Each row below holds a small network's activations on one record, seen along a few directions.
After each row come some of the record's fields: Toki, Romar, Pim, Tev.
A field that a record lacks is written missing.
Other fields move the rows too, some of them a lot.
(in the rows, 500 means zero)
Strong random noise was added to every row along 2 fixed directions; ignore it. To show where, here is one row again and again, with new noise each time:
[500 504 563 293 489 387 382 433 446 416 358 391 408 539]
[670 498 390 579 544 534 354 362 625 491 225 380 474 497]
[335 501 456 605 539 408 530 401 558 373 521 758 295 453]
[566 501 491 413 512 446 373 404 520 446 307 393 433 521]

[595 552 627 215 409 529 478 694 287 618 459 342 642 518]  {Toki: t2, Romar: n2, Pim: m2, Tev: w2}
[373 518 493 471 577 438 459 381 575 470 495 593 505 568]  {Toki: t1, Romar: n3, Pim: m1, Tev: w1}
[395 546 569 497 534 507 494 541 483 614 641 533 627 539]  {Toki: t2, Romar: n2, Pim: m2, Tev: w1}
[391 437 733 148 550 221 427 280 458 339 584 581 253 567]  {Toki: t1, Romar: n2, Pim: m1, Tev: w1}
[436 476 508 841 456 601 548 364 556 391 585 702 414 455]  {Toki: t1, Romar: n2, Pim: m2, Tev: w1}
[593 518 521 470 587 670 412 512 611 724 454 367 765 611]  {Toki: t2, Romar: n3, Pim: m2, Tev: w1}
[529 474 495 472 299 591 514 695 370 571 411 395 625 474]  {Toki: t2, Romar: n2, Pim: m2, Tev: w2}
[882 534 456 534 600 528 410 451 510 635 304 288 549 576]  {Toki: t2, Romar: n2, Pim: m1, Tev: w2}
[644 502 255 910 600 643 500 442 732 687 488 426 662 651]  {Toki: t2, Romar: n3, Pim: m1, Tev: w1}
[438 380 519 509 456 406 639 321 478 385 655 746 222 356]  {Toki: t2, Romar: n2, Pim: m2, Tev: w2}
[233 497 399 622 530 537 561 563 709 579 648 885 462 383]  {Toki: t2, Romar: n3, Pim: m2, Tev: w2}
[417 506 435 599 689 567 470 435 653 587 408 470 641 567]  {Toki: t1, Romar: n3, Pim: m1, Tev: w2}
[223 511 484 489 508 494 611 598 513 396 641 707 416 450]  {Toki: t1, Romar: n1, Pim: missing, Tev: missing}
[580 495 482 665 521 450 596 300 505 424 590 822 280 456]  {Toki: t2, Romar: n2, Pim: m1, Tev: w1}
[307 514 666 104 431 435 575 630 274 406 741 557 362 513]  {Toki: t2, Romar: n1, Pim: missing, Tev: missing}
[532 443 593 266 594 469 383 395 710 572 271 355 631 641]  {Toki: t1, Romar: n3, Pim: m1, Tev: w1}
[654 548 497 583 473 552 511 528 480 391 418 502 400 405]  {Toki: t1, Romar: n3, Pim: missing, Tev: missing}
[591 447 561 451 449 500 428 409 499 469 491 499 339 422]  {Toki: t2, Romar: n2, Pim: m2, Tev: w2}
[458 497 448 461 286 571 557 633 323 460 539 512 530 393]  {Toki: t2, Romar: n2, Pim: m2, Tev: w2}
[542 499 580 310 415 530 575 561 323 412 590 507 377 463]  {Toki: t2, Romar: n3, Pim: missing, Tev: missing}
[744 427 330 755 490 430 622 235 462 375 577 507 252 421]  {Toki: t2, Romar: n2, Pim: m1, Tev: w2}
[434 508 433 753 773 407 566 390 684 553 629 595 479 551]  {Toki: t1, Romar: n2, Pim: m1, Tev: w2}
[457 521 526 383 449 536 447 640 466 469 354 444 495 467]  {Toki: t1, Romar: n3, Pim: missing, Tev: missing}
[301 515 513 613 639 446 654 389 449 521 840 677 488 652]  {Toki: t2, Romar: n3, Pim: m1, Tev: w1}
[639 387 418 686 525 546 476 738 281 470 723 416 565 517]  {Toki: t2, Romar: n3, Pim: missing, Tev: missing}
[380 512 539 606 572 456 531 560 585 613 482 646 621 436]  {Toki: t1, Romar: n2, Pim: m2, Tev: w1}
[602 432 484 560 532 463 539 380 552 428 352 495 436 490]  {Toki: t1, Romar: n2, Pim: m1, Tev: w2}
[424 528 463 472 418 574 417 422 649 458 484 802 426 412]  {Toki: t2, Romar: n3, Pim: m2, Tev: w1}
[781 430 321 731 500 531 668 273 483 451 457 537 389 402]  {Toki: t2, Romar: n2, Pim: m1, Tev: w2}
[548 508 504 630 467 547 427 469 527 430 428 481 461 365]  {Toki: t1, Romar: n2, Pim: m2, Tev: w2}
[166 491 631 384 481 355 620 536 417 401 623 764 469 560]  {Toki: t1, Romar: n2, Pim: m1, Tev: w1}
[375 575 689 102 471 444 355 619 618 543 369 436 718 572]  {Toki: t1, Romar: n3, Pim: m2, Tev: w1}
[400 524 548 586 507 554 488 491 466 564 537 453 645 511]  {Toki: t1, Romar: n2, Pim: m2, Tev: w1}
[187 534 523 411 461 460 608 665 658 439 517 948 513 309]  {Toki: t1, Romar: n2, Pim: m2, Tev: w2}
[449 536 607 637 582 450 561 520 396 670 780 371 589 619]  {Toki: t2, Romar: n2, Pim: m2, Tev: w1}
[432 512 654 217 406 226 605 566 190 373 715 476 339 564]  {Toki: t2, Romar: n2, Pim: m1, Tev: w2}
[314 510 500 422 402 522 535 674 459 419 552 514 462 510]  {Toki: t1, Romar: n1, Pim: missing, Tev: missing}
[184 568 766 116 337 436 478 671 381 403 613 535 602 601]  {Toki: t1, Romar: n3, Pim: m2, Tev: w1}
[342 502 521 396 568 534 397 502 556 674 523 528 648 516]  {Toki: t2, Romar: n3, Pim: m2, Tev: w1}
[408 523 543 377 442 447 622 632 219 479 710 414 418 506]  {Toki: t2, Romar: n3, Pim: missing, Tev: missing}
[435 514 353 666 317 593 610 696 428 457 536 654 388 446]  {Toki: t2, Romar: n3, Pim: missing, Tev: missing}
[681 528 394 712 274 627 603 670 345 418 548 457 406 432]  {Toki: t2, Romar: n3, Pim: missing, Tev: missing}
[599 541 527 555 489 505 527 557 526 547 558 580 475 440]  {Toki: t2, Romar: n2, Pim: m2, Tev: w2}
[643 460 327 583 392 579 570 557 501 514 421 448 447 436]  {Toki: t2, Romar: n3, Pim: missing, Tev: missing}

Which values does each new row have?
[567 455 538 278 368 448 539 626 241 518 439 364 389 489]  {Toki: t2, Romar: n3, Pim: missing, Tev: missing}
[469 500 636 414 417 400 661 532 295 249 659 580 278 435]  {Toki: t1, Romar: n3, Pim: missing, Tev: missing}
[520 536 571 240 323 541 471 761 404 618 422 289 717 514]  {Toki: t2, Romar: n2, Pim: m2, Tev: w2}
[610 479 450 631 466 558 483 604 403 588 476 339 439 502]  {Toki: t2, Romar: n3, Pim: missing, Tev: missing}
[406 529 344 878 515 599 488 555 721 549 402 737 535 296]  {Toki: t1, Romar: n2, Pim: m2, Tev: w2}
[452 459 707 430 677 330 565 315 461 408 618 577 314 554]  {Toki: t1, Romar: n2, Pim: m1, Tev: w2}
[173 497 578 346 303 428 623 644 371 355 597 747 433 414]  {Toki: t1, Romar: n2, Pim: m2, Tev: w2}
[358 360 565 589 681 337 454 576 431 506 883 558 617 654]  {Toki: t2, Romar: n2, Pim: m1, Tev: w1}
[492 525 350 656 303 614 635 704 406 430 554 593 447 400]  {Toki: t2, Romar: n3, Pim: missing, Tev: missing}
[546 399 553 581 498 481 508 391 583 522 551 587 332 425]  {Toki: t2, Romar: n2, Pim: m2, Tev: w2}
[596 500 479 373 483 630 379 491 604 589 359 398 624 477]  {Toki: t2, Romar: n3, Pim: m2, Tev: w2}
[551 539 513 499 238 639 495 684 424 395 333 545 556 399]  {Toki: t1, Romar: n2, Pim: m2, Tev: w2}
[717 518 434 421 599 570 355 492 657 638 235 115 758 617]  {Toki: t1, Romar: n3, Pim: m1, Tev: w2}
[585 515 525 672 514 536 629 534 255 503 769 336 391 516]  {Toki: t2, Romar: n3, Pim: missing, Tev: missing}
[688 476 413 637 520 640 573 442 514 526 529 456 407 438]  {Toki: t2, Romar: n3, Pim: missing, Tev: missing}
[547 486 351 709 316 603 592 664 497 402 376 648 394 371]  {Toki: t1, Romar: n3, Pim: missing, Tev: missing}
[372 494 344 666 640 481 559 393 608 580 629 649 446 498]  {Toki: t2, Romar: n3, Pim: m1, Tev: w2}
[523 505 522 320 505 468 415 554 515 587 324 237 712 459]  {Toki: t1, Romar: n2, Pim: m2, Tev: w2}
[796 587 421 409 478 731 320 559 597 501 176 213 661 483]  {Toki: t1, Romar: n1, Pim: missing, Tev: missing}
[366 456 482 477 621 498 502 506 660 634 518 604 498 574]  {Toki: t2, Romar: n3, Pim: m1, Tev: w2}
[190 526 549 440 384 428 620 705 384 352 621 699 362 436]  {Toki: t1, Romar: n3, Pim: missing, Tev: missing}
[435 442 699 145 530 268 617 304 380 291 643 534 322 479]  {Toki: t1, Romar: n2, Pim: m1, Tev: w2}
